Each row below holds a small network's activations on one input, seen along a few directions.
Each table varies a few parts of the input and shows all the possible inputs, shuffled.
A made-up example of a description, with smaller parts first: values(2) and (point or line(11) or (line(4) and ring(8))).
Shared parts are said once, and a part with two or three values counts as separate values.
In the rows, 128 means zero.

Table:
R1: [ 84  82  98  99 141 164 137 176 120 158 129 136 172 161 116 129  92  93]
R2: [134 142 139 130 137 127 105 109 105 191 151 117 136 144 155  97 108 116]
R3: [114 144  72 163 164 133 101 135 124 173 118 136 188 150  84 132  95 139]
R4: [137  85 205 108  97 103 160 102 114  88 154  93 102 166 126 131  99 168]
R5: [165 155 144 145  96 109 165  92 114 148 140  58  98 113 117 143  96 146]
R6: [149  95 162 121  98  79 174  94 143  85 117  93 109 123 115 174 148 191]
R7: [127 130  63 157 171 121 104 159 136 171 129 159 172 120 114 147 132 164]
R8: [115 127 102 138 171 169  72 153 143 119 125 186 155 131 125  87 152 114]
R9: [ 88 120  73 112 149 167 148 166 155 111  98 180 154 109 102 158 157 102]
R10: [154 153 124 138 136 150  85 122 137 129 138 151 102 119 172  96 144 106]
R11: [103 141  77 157 176 144  99 140 129 134 110 201 157 105 147 142 148 125]
R12: [105 116 111 128 172 148  74 138 107 176 126 148 186 162 124 111 100 113]
R13: [139 156 140 137 125 117  97 129 105 144 149 138 134 133 150  74 132  85]
R14: [160 165 145 116 106 123 146  85 124  96 124 117  85  71 173 151 147 132]
R15: [143 112 172 127 104 101 177  96 137  40 126 140  84 111 135 161 151 174]
R16: [148 106 171 138  93  85 189  96 126  86 136  83 108 149 101 153  88 186]
R17: [153 115 169 129  92 137 127  93 119 102 129 115  68  87 172 101 150 111]
R18: [178 134 136 129 102  97 152  99 116 147 123  83  95  83 151 164 131 156]
R19: [131  95 202 113 101 124 164 110 146  44 126 121  80 135 173 127 149 146]
R20: [ 98 133 106 152 152 137  72 169 110 131 144 172 171 155 118  90 128  94]
R21: [ 91 112  98  93 146 190 117 190 150 105 107 165 130 149 113 120 152  97]
R22: [154 157  95 151 134 100 103 112 147 188 125 120 123 104 125 146 144 153]
R23: [ 84 120 117  85 147 155 124 205 128 120 112 147 154 165 109 111 122  67]
R24: [ 90 118  66 118 144 150 155 173 136 157 107 117 163 160  64 150  95 124]
R25: [143 174 110 156 133 113 126 100 129 192 129  99 142 131 107 117 108 138]
R26: [151 144 174 103  94 128 127  94 106 140 162  67 100 131 149 123 102 132]
R27: [142 133 195 115  93 106 128 106 108 118 131  92  94 106 144  91 133  82]
R28: [104 100  60 113 139 141 144 175 151 154  99 143 172 122  88 170 135 131]
R29: [111 105 221 112  91  91 160 117 136  59 137 101 101 152 126 111 143 124]
R30: [147 171  93 158 138 127 108 105 137 134 138 160 105  94 144 133 160 128]
Q: What is each input in this table made of?
A: line(5) and ring(6)
Q: A walk changes only the line(5) part. It starts at R9 and steps to R11. List the rest of the walk in order.
A: R30, R14, R15
Q: Change only the ring(6) part in R15. List by row number the other rows that result.
A: R4, R6, R16, R19, R29

Table:
R31: [149 161  82 213 158  89 104  81 119 198 140 144 138 122 118 138 122 177]
R32: [ 94 151  98  80 174 169  69 193 114 188 122 148 188 150 135 111 130  64]
R33: [109 129 235 108  68 117 122  85 116  91 155  78  72 129 127  89 140 113]
R34: [114  80 249  49 105  96 181 109 119  59 130 109 121 150 138 131 125 105]
R35: [107 156 111 153 144 157  89 152 124 119 147 177 122 134 163 102 184 110]
R36: [169 162  61 180 167 142  59 164 112 234 156 120 182 164 121 105  75 175]
R37: [133 146 147 133 113 134  88 108 135  83 104 134  87  88 169 122 181 118]
R38: [113  71 194  97  65 106 229 140 136  38 126  60  86 164  82 150 105 162]
R39: [191 155 185 133  64  96 154  69 115 151 153  59  84  97 163  85 118 113]
R40: [ 62  87 119  91 184 187 101 221 147 132 124 177 190 182 118 103 110  87]
R41: [104  83  52  98 150 155 152 240 144 120  90 142 191 181  61 148  93 112]
R42: [128  72  63 142 128 123 181 194 144  68 114 181 146 152 116 149 138 142]
R43: [153 191 117 129 120 128 117  67 138 155 117 106  74  51 151 153 136 118]
R44: [193 142 193 168  88  26 136  40 117 164 138  42 102 123 134 120  88 173]
R45: [156 191  47 162 152 159  56 172 127 200 133 132 146 132 120  71  96  77]
R46: [138 179  74 190 131 156 120  98 123 173 148 155 120  92 127  97 149 116]
R47: [ 96  57 117  88 107 149 209 131 142  68 115 130 104 122 116 203 133 167]
R48: [ 81 110 130  99 177 132 140 143 133  81 106 206 171 133 112 146 157  95]
R49: [105  76 160  98 130 130 131 102 130  49 100 170 121 108 137 150 162 119]
R50: [165 163 128 147 135 108 121  54 125 190 143  91 111  84 152 186 117 217]
Q: The inputs of R44 and R36 match in every part but one. If R38 is changed in the same way as R44 into R36, which row does it become?
A: R41
Q: What is each input in this table made of?
A: line(4) and line(5)
Q: A walk changes only the line(4) part. It starts at R39 and steps to R43. List the rest of the walk in order.
A: R46, R45
Q: A walk changes only the line(5) part. It starts at R42 and steps to R48. List the rest of the walk in order.
A: R35, R46, R31

Table:
R51: [156 182 103 147 150 171  48 100 134 155 136 175 106  77 192  92 169 100]
R52: [144 183  31 176 184 144 105 116 140 222 110 143 161  95 105 158 109 154]
R53: [102 125  79  86 177 182 162 173 149 165 100 114 165 169  71 164  82 124]
R54: [125  58 181 129  70  91 196 108 133  32 131 111  81 132 130 162 145 187]
R55: [ 92 138 155  69 128 178 114 170 139 102 119 144 112 133 141  94 160  52]
R56: [ 92  95  83 128 191 159 160 186 161  93  96 166 170 184  65 178 112 188]
R57: [124 129  70 163 133  92  89 188 100 209 144 115 187 169  83 117  94 135]
R58: [195 145 128 154  77  68 150  32  96 155 151  94  91  43 198 157 129 145]
R59: [ 86 100 161 113 142 152 110 183 159  36 109 199 115 150 135 102 196 114]
R60: [168 137 197 153  73  47 140  81 100 134 161  60 103 134 134 107 102 150]
R61: [124 123 154 127 123 130  51 128  90 142 164 156 155 139 176  59 136  63]
R62: [128 121 195  91  88 122 210  72 136  91 115  59  89 112 105 146 102 124]
Q: The inputs of R52 and R51 match in every part but one. If R56 is changed in the same way as R52 into R51, which row does it become?
A: R59
Q: What is each input in this table made of?
A: values(3) and line(4)
Q: Change only the line(4) part in R54. List by row number the other rows that result.
A: R58, R60, R62
